Each row below holds a small network's activations on one input, seen along a few directions.
Each table varies a few parts of the input and shows all the possible inputs, shuffled.
Descriptions start from the smaller parts, as in this example, which fits no table here: ring(8) and (point or line(9) or (values(3) and line(4))).
Shared parts are said once, and a part with two or three values counts as separate values.
In the rows, 128 means zero.

Other details of the inputs shift rows strongly along two fixed directions, in all tables alike. That doesn't count.

Table:
R1: [142 120  75 107 117 158  96 119 152 110 105 111 113 127 120]
R2: [114 135 163 102 152  62 125  93 169 151 180 178 133  80 132]
R3: [137  94 158 176 117 175 156 139  96 162 100 103 119 178 127]
R4: [101  98 151 120 179  92  91 103 146 108 171 130 129  79 101]
R5: [147 100 157 181 108 159 165 144 107 149 106  96 108 174 135]
R6: [114 115 153 172 132 168 149 148  68 150  82 104 140 168 149]
R7: [143 173  91  76  94 134 129 112 154 147 109 166 139 140 151]
R8: [143 174  81  84 102 120 121 114 135 141  93 161 145 126 162]
R9: [162 114 151 178  80 157 161 148  85 185 125 148 107 157 148]
R10: [118 156  76 102 129 145  97 131 127 103  95 118 146 140 120]
R11: [107 135 156 110 160  68 146 130 159  86 181 127 137  91 106]
R12: [116  75 228 198 177 100 165 132 105 153 175 109 132 121 117]
R13: [141 172  78  98  83 145 115 142 135 135 134 168 130 126 131]
R14: [109 133  90  97 116 172  96 120 153 125 102 123 125 140 103]
R15: [ 79  88 234 188 183 112 163 132  87 155 168 121 151 130 124]
R16: [142 158  78  95 112 120 130 146 135  85 100 107 129 131 130]
R17: [131 158  85  99 107 150 121 133 155 100 113 112 134 146 116]
R18: [160  98 157 173 106 144 189 145 105 140 110  99  99 177 137]
R19: [159  83 152 182 112 158 152 138  97 143  99  94 101 164 149]
R20: [127 121 156 105 154  63 110  85 155 145 171 175 123  73 145]
R21: [131 163  77 103 114 140 113 133 134  92  98 104 138 131 129]
R22: [118 153  90  95 116 161 104 137 149 110 103 122 141 150 107]
R23: [ 94 135 157 123 176  90 120 120 155  99 179 131 153  92  98]
R24: [ 93 139 149 124 185  75 109 123 136  94 168 123 157  77 112]
R25: [153 135 140 181  97 144 164 161  56 173 112 144 128 148 170]
R26: [ 88 100 155 115 184  99  84  98 142 114 169 134 127  80 102]
R27: [157 121  80  99 103 130 119 124 155  90 107 114  99 127 124]
R28: [158 140  67 101  90 144  95 130 133 140 131 162  99 111 139]
Each input here is: line(4) and (values(2) or line(5)).
The inputs of R6 and R26 match in every part but the line(4) part. If R25 is changed in the same way as R6 into R26, which row does it become?
> R28
Which other rows agree with R5 in the line(4) part? List them by row number.
> R2, R3, R9, R12, R14, R18

Table:
R29: [152 131 100 101 104 167 126 122 133 134  70 127 124 176 161]
R30: [119 106 159 131 154  70 119 103 168 101 197 121 117  84  94]
R31: [101 108 154 179 125 177 151 123 125 134  99  70 141 189 100]
R32: [154  86 193 212 129 120 199 157 100 128 128  77 106 159 131]
R33: [161 179  36  87  64 191  97 138 156 147  73 157 142 164 142]
R34: [162 110  97 122  96 197 117 125 162 153  93 118  99 166 116]
R35: [144  99 134 172 138 166 127 157  79 140 105 104 126 153 154]
R36: [162 188  39  87  66 190  97 142 153 135  80 148 142 172 147]
R37: [107 168  54  30 105 111  82 105 177  84 152 170 119  74  87]
R38: [ 87  99 211 141 170  60 148 109 110 151 212 164 114  65 106]
R39: [140  95 139 173 130 166 116 151  82 146 104 112 120 154 154]
R40: [169 137  35  95  55 192 106 112 179 130  74 116  84 157 111]
R41: [118 100 161 131 156  67 116  97 171 114 196 129 115  77  89]
R42: [150 139 138 173  92 139 156 126 102 190 118 150 122 143 155]
R43: [103 127 211 161 192  56 143 132 126 142 218 155 173  80 135]
R44: [109 135 117  58 162  98  87  86 185 126 140 161 133  79 123]
R45: [152 125  98 101 103 168 125 116 136 146  65 136 122 171 157]
R46: [ 45 166 114  71 157 121 100 106 150  88 154 130 164 105  66]
R47: [135 120 151 138 119 153 174 181  86 130 104 116 126 170 133]
R48: [146 118 155 141 143 128 170 151 105 132  83 104 133 172 163]
R49: [119 176  96  93 126  81  97 102 168 119 172 174 147  72 116]
R50: [ 48 146 214 176 196  70 141 107 122 138 193 132 196  92 104]
R51: [117 153 107  68 143  70 100  84 170  91 146 146 127  84 126]
R52: [112 144  91  96 146  92  64 108 145  81 160 136 124  62 109]
R53: [105 118 173  97 189  61 122 107 153 112 171 137 153  87 133]
R54: [132 118 144 147  92 145 164 143  84 143 122 132 102 158 139]
R55: [109 145 166 122 172  81 107 109 154 163 194 174 155  71 120]
R56: [142  84 174 213 136 128 160 149  51 146 127  97 117 137 159]
R57: [ 43 110 224 148 207  62 143  88 126 120 164 111 179  96 113]
R58: [135 128  95  96  88 193 126 141 121 162  92 150 105 162 127]
R59: [100 142 114  58 147 115  94 116 161 107 170 173 132  85  92]
R60: [120 190 106  83 157  87 104 141 171  93 163 149 170  86 114]
R61: [158 153  38  72  63 173 113  99 157 137  44 137 100 150 151]
R62: [165 194  33  97  44 169 111 133 144 129  80 143 129 162 147]
R63: [153 138  79 128 123 178 110 170 104 104  71  98 127 154 138]
R64: [171 142  39  87  82 203 104 138 181 103  78 101 111 180 114]
R65: [157 103 155 167 133 155 164 163 130 118 111  88 118 172 123]
R66: [140  90 138 171 134 163 114 144  83 159 104 122 119 147 147]
R67: [154 146 134 173  90 131 169 146  96 156 121 129 140 155 162]
R68: [135  69 187 204 153 156 134 141  63 189 119 122 113 140 152]
R69: [152  81 154 168 118 168 144 135 136 152 117 114 107 167 126]
R70: [151  74 187 210 116 128 186 143 103 144 138  87 103 160 139]
R71: [ 62 179  48  62 156 137  36  99 168  64 118 109 166  87  72]
R72: [135 126 139 152 104 136 188 171  78 122 109 113 111 159 140]
R73: [112 135 163 105 178  35 146 112 141  88 160 123 144  76 126]
R74: [ 98 148 115  59 148 111  93 124 160  97 175 163 131  93  98]
R75: [119 154 103  67 147  71 111  90 168  84 147 137 135  82 128]
R76: [147  65 205 202 137 145 165 145 109 161 142  99 111 177 136]
R77: [149 104 146 150 103 128 163 111 102 158  88 127 113 156 165]
R78: [129 109 153 139 115 163 165 161  91 140 122 130 125 164 140]
R79: [101 108 189 172 206  40 132 139  94  93 190 112 136  56 117]
R80: [140  75 177 213 132 127 148 137  52 167 123 114 108 138 153]
R81: [117 157  39  56 129 112  39  95 172  97 137 148 115  52  97]
R82: [149 135 186 210 116 108 201 166  73 152 125 118 143 148 163]
R83: [148 167  34  72  51 183 128 145 130 101  81 130 105 163 129]
The inputs of R48 and R63 match in every part but one. If R45 is changed in the same way as R48 into R63, which row does it become?
> R66
Describe the family of inputs behind these rows.
> values(5) and (point or (values(2) and line(5)))
Which other rows does R33 become when the line(5) part takes its other values? List them by row number.
> R36, R43, R55, R60
Which other rows does R45 become when the values(2) part takes its other values? List them by row number.
> R77
Which other rows does R73 become when the values(5) part takes its other values? List them by row number.
> R32, R72, R79, R82
